A small network was shown many inputs. Here are its activations along a few directions, one row for each input.
Each table varies a few parts of the input and shows all the possible inputs, shuffled.
A made-up example of a description, with smaller parts first: one of 4 places along a line, together with either a single point or one of 9 places along a line or (one of 3 separate values, together with one of 5 places around a ring).
Shared parts are said once, and a part with two or three values counts as separate values.
In the rows, 128 means zero.

Other details of the inputs vary at random and push rows far along three fixed directions, the same in every table; ignore that.

Table:
x1: [148 106  96 117 185 161 108 158 108  68 186 162  86]
x2: [116 140 151 110 107  91 138 128 148 162  75 119 141]
x3: [151 154  79  48  74  88  90  67  99 107 131 171 106]
x4: [ 96 122 152 158 149 119 154 159 155 154  80 113 151]
x5: [125 185  89  34 108 131 102 109 122  95  88 170 128]
x6: [115 156 126 111  68  96 104  82 132 155  93 136 158]
x7: [145  51 143 225 117 111  95 108 111 150 207 120 121]
x8: [111 146 151 141 133  96 168 130 162 176  76  86 163]
x9: [126 143  91 100 183 151 141 152 125  85 130 146 119]
x10: [146  96 138 205 103 116  99  84 124 161 192 101 150]
x11: [135 128  94 110 213 170 137 171 122  65 162 149 101]
x12: [118 103 164 152 174 173 148 183 139 135 143 116 108]
x13: [122 132 139 155  79  99 110  84 135 169 119 115 165]
x14: [109 135 166 159 166 146 144 161 163 146 107  99 154]
x15: [141 149 113  62 152 130 123 146 127  95 119 151 100]
x16: [130 163  70  29  59 121  96  75  89 106 120 187 102]
x17: [129 142 107 103 207 193 154 171 125  80 169 133  94]
x18: [123 119 166 170 198 136 172 175 165 147 126  79 139]
x19: [113 150 144 154 149 135 149 139 161 154 103  93 167]
x20: [101 129 160 148 182 167 172 180 154 140 115 104 127]
x21: [140 103 143 193 115 122 105  97 130 155 177 104 149]
x22: [145 118 127 115 171 176 153 201 113  39 106 141 100]
x23: [114 115 132 170 160 127 152 146 143 143 122 108 149]
x24: [131 163  70  71 124 148 132 104 105  99 151 148 112]
x25: [109 155 146 101  88 110 116 122 145 157  66 134 158]
x26: [128 117 154 156 133 102 142 124 146 161 124 100 140]
x27: [166  52 164 214  81 151 117 123  88 112 195 111  99]
x28: [ 90 140 150 118 156 127 162 183 162 145  44 125 149]
x29: [139 139 121 101 163 162 105 151 126  90 151 147 111]
x30: [129  95 147 171 147 156 128 141 122 136 182 119 105]
x31: [115 118 133 135  42  95 111  75 114 180 121 134 137]
x32: [202  78 119 144  93 130  89 107  68  56 211 143  75]
x33: [130 139 120 106  61  66 113  68 123 161 105 132 142]
x34: [ 97 120 158 141 145 123 152 177 157 155  64 121 147]
x35: [132 157  71  64  76 123 109  69  95 113 143 165 111]
x36: [ 87 190 147  82 126 123 151 151 170 150  19 124 168]
x37: [132 103 172 157 122 102 128 141 143 167 121 110 129]
x38: [155 147 117  88  71 137 107 115  97  69  99 150 124]
x39: [146  82 112 202 127 114 113  98 107 142 197 115 134]
x40: [115 139 109 127  50  96 128  64 116 175 120 124 149]
x41: [163 118 106 109 163 136 104 124 108  83 197 146  83]
x42: [155  80 143 195 103  90 108  82 119 165 195 101 130]
x43: [123 146  97  88 209 166 146 178 130  68 125 153 107]
x44: [ 87 167 134  91 100 121 157 127 144 159  55 128 144]
Description of these inputs: one of 4 separate values, together with either a single point or one of 10 places along a line.
- Changing only the choice among 4 separate values turns x39 into x24. The same change can be made to x43. Which row results? => x20
- Which other rows does x37 become when the choice among 4 separate values takes its other values? List them by row number. => x12, x25, x34
- List by row number the other rows that have the choice among 4 separate values in common with x33. => x2, x3, x8, x15, x18, x26, x32, x37, x41, x42
- Which other rows does x5 become when the place on the line of 10 takes its other values? List them by row number. => x6, x10, x13, x14, x19, x21, x25, x29, x36

Table:
x45: [141 103 110 171 142 157 120 118 103 106 193 123 112]
x46: [104 156 148 139  89  84 125 116 162 187  49 111 183]
x47: [117 180 108  64 156 115 169 145 149 122  77 122 137]
x48: [163  98 132 129 131 155 101 126 106 108 190 136 107]
x49: [106 126 160 163  74 111 144 122 146 173  83 101 162]
x50: [132 180  94  52 153 140 103 138 134  96 108 164 119]
x51: [101 175  94  75  63 110 133  83 117 141  67 146 144]
x52: [111 117 175 162 166 170 158 188 157 136 122  99 126]
x53: [154 102 124 151 122 103 116  97 117 148 199 116 112]
x54: [144 111  80 126 129 112 123 108 110 117 148 144 121]
x55: [154  88 148 158 139 127 109 128 115  91 175 137  93]
x56: [149  78 165 172  98 102 105 128 109 154 160 120 105]
x57: [ 96 130 158 157 165 158 160 157 143 151 126 114 133]
x58: [134 155  85  68 131 163 119 122 106  78 146 163  95]
x59: [117 153  81  64 114 104 141 115 126 130  79 155 127]
x60: [108 160 151 127 130  98 146 115 164 165  73  97 168]
x61: [105 119 147 160 109 130 130 107 123 169 148 125 131]
x62: [143 158  71  71  68 125 104  83  96  84 127 162 123]
x63: [107 172  98  62 134 157 139 131 121 106 103 152 110]
x64: [145 123 128 125 115 106 128 140 112 112 105 129 124]
x65: [128 186  93  67 126 105 125  92 135 109  89 135 149]
x66: [156 136  95 127 153 135  90 124 119  92 166 145 126]
x67: [139 144 106  66  53  82  95  69 102 100 103 174 108]
x68: [144  86 105 136 151 133 115 124 112 131 193 146  88]
x69: [108 124 158 151 163 168 156 170 148 134 125 110 120]
x70: [145  86 105 140 153 133 117 126 113 128 191 143  92]
x71: [167  98 124 154 144 154 114 132 108  93 180 122 127]
x72: [111 189 128  52 191 145 144 152 160 111  90 130 123]
x73: [146 101 130 155  61 116  97  86 106 151 159 127 134]
x74: [ 89 158 119  76 147 117 142 155 152 131  57 148 148]
x75: [150 140 103  78 137 128 115 123 108  52 128 166  93]
x76: [164  97 132 140 138 156 107 131 108 104 186 130 113]
x77: [130 157  74  80 123 151 121 107  99  84 140 156 108]
x78: [108 119 163 174 168 166 165 176 153 135 118  96 133]
x79: [161 108 122 123 138 127 113 147 100  91 155 140  94]
x80: [131 135  86 132  91 121 113  72  92 117 159 149 135]
x81: [157 105 108 164  93  80 116  72 111 148 182 111 137]
x82: [101 118 176 166 176 174 163 185 158 146 123  99 121]
x83: [104 113 191 162  62  69 135 107 152 184  58 111 151]
x84: [137 101 139 160  27  95  95  67 109 179 142 123 147]
x85: [116 159  86  78  47 107 108  61  99 139 110 158 127]
x86: [145 156  79  55 108 155 105 113  99  70 151 170  95]
x87: [134 112 112 153 138 153 115 108  99 115 201 141 108]
x88: [107 110 143 160 194 139 146 181 153 125 117 117 146]
x89: [121 115 175 153  93 117 138 129 145 178  90 101 162]
x90: [126 169 121  58 144 153 149 158 136 100  69 138 139]
x91: [107 142 122 133 112 129 139 107 121 143 121 132 141]
x92: [124 125 158 121  71 110 121 108 133 173  95 121 150]
x93: [ 86 178 120  85 106 130 159 128 141 147  47 129 147]
x94: [107 126 166 165  86  65 158 106 160 217  85  82 170]
x95: [112 135 162 145 115  96 155 138 152 128  48 114 153]
x96: [102 110 152 146 191 142 140 183 155 135 122 125 133]
x97: [ 93 161 118  60 189 146 144 182 153 107  76 156 126]
x98: [122 115 171 165  86 109 143 125 145 178  81  94 176]
x99: [123 106 184 180 188 139 164 188 158 106 100  99 128]
x100: [114 134 166 173 138  99 145 118 165 173  99  81 171]
x101: [146 102 152 167 129 139 132 139 129 132 137 105 148]
x102: [152  89 141 180 132 154 117 136 116 122 182 111 124]
x103: [116 140 114 134  59 107 128  84 120 147  98 126 152]
x104: [124 127 156 151 100  89 109  81 145 181 136 105 147]
x105: [133 103 124 179 153 156 126 121 107 117 199 126 117]
x106: [148 109 139 114 136 131 105 127 114  86 160 154  81]
x107: [114 143 146 133 120 138 156 153 147 141  70 107 161]
x108: [130  88 127 143 159 135  95 138 120 123 192 149 104]
x109: [116 186 107  64  83  81 118  70 139 146  72 135 156]
x110: [118 117 136 146 152 165 131 141 123 130 165 124 102]
x111: [163  85 135 156  89  98  95 111  93 128 168 133 104]
x112: [133 158 113  60 146 132 132 142 124  59  90 163 100]
x113: [118 120 165 146 131 150 143 159 145 152 111 108 137]
x114: [ 99 130 136 126 193 140 151 185 157 120  93 127 143]
x115: [149 134 112 112 152 141  83 128 124 110 174 152 108]
x116: [150 125 123 122 154 129 135 165 113  86 116 130 114]
x117: [121 144 140 128 173 169 165 186 148 106  88 109 146]
x118: [118 169 103  76  95 133 137 123 126 106  80 142 137]
x119: [144 108 146 172 122 103 101  84 132 157 181 105 135]
x120: [110 140 122 144 140 143 149 127 124 127 125 125 143]
x121: [109 140 128 128 165 164 147 145 126 120 142 134 119]
x122: [102 146 142 135 151 156 167 164 150 127  85 109 140]
x123: [135 164  91  83  74  91  82  79 120 134 107 159 144]
x124: [133 105 159 150 154 170 130 165 133 131 158 115 113]
x125: [104 143 161 119 166 172 160 189 157 125  98 114 121]
x126: [123  76 135 186  45  59 113  65 123 217 134 117 147]
x127: [132 112  90 130  93  90  91  85 107 123 145 154 144]
x128: [150 163  77  80 137 129  90 114 117  85 137 162 125]
x129: [155 101 114 167 127 153 112 124 106  91 191 124 116]
x130: [150 137 113 106 157 132 100 103 123 106 184 134 109]
x131: [152  99 145 157 141 122 127 158 114 112 140 119 111]
x132: [ 99 127 158 163  92 122 150 124 146 174  89 102 153]
x133: [140 139 116 119 179 129 155 148 138 112 143 111 124]
x134: [118 127 153 146 159 166 153 176 146 118 122 109 126]
x135: [154  99 129 154 138 162 113 138 111 106 185 125 113]
x136: [115 129 141 163 171 167 164 170 144 112 117 103 136]
x137: [135 155 116  59 127 121 131 154 115  96  82 154 104]
x138: [136  97 111 149 169 133 140 146 127 126 155 127 113]
x139: [136  99 145 167  68  68 114  69 126 201 167 105 135]
x140: [151 128 108 103 154 126 124 121 119 116 186 133  97]
x141: [101 149 130 140 161 156 169 160 143 123  88 108 145]
x142: [131 111 169 139 168 137 147 192 136 125 111 115 107]
x143: [125 156  71  45 159 135 142 141 123  95 104 166 103]
x144: [134 115 142 160 129  98 144 118 140 164 148  97 138]
x145: [106 123 115 122  65  71 104  84 126 167  95 146 160]
x146: [145  80 110 174 150 122 128 127 118 132 177 123 116]
x147: [148 102 142 179 157 136  92 137 135 136 186 121 125]
x148: [145 135 112 110 112 118  72 101 120 133 164 155 116]
- Changing only one part turns x75 into x112. The same change can be made to x131. Which row results? => x79
- Changing only one part turns x145 into x88. The same change can be made to x90. Which row results? => x101
- Changing only one part turns x102 into x117. The same change can be made to x98. Which row results? => x71
- Describe the family of inputs behind these rows. => one of 8 places along a line, together with either one of 2 separate values or one of 5 places around a ring or one of 6 places along a line
- A walk changes only the place on the line of 6. It starts at x121 and steps to x85. List the rest of the walk in order. => x58, x86, x84, x89
- Which other rows does x124 become when the place on the line of 6 takes its other values? List them by row number. => x61, x82, x92, x110, x125
- List by row number the other rows that have the place on the line of 8 in common with x70. => x48, x52, x57, x63, x69, x83, x97, x104, x113, x115, x140, x142
- A walk changes only the place on the line of 8. It starts at x72 and steps to x104. List the rest of the walk in order. => x130, x119, x109, x60, x100, x65
- List by row number the other rows that have the place on the line of 8 in common with x94. => x55, x73, x74, x76, x87, x93, x111, x119, x132, x134, x143, x147
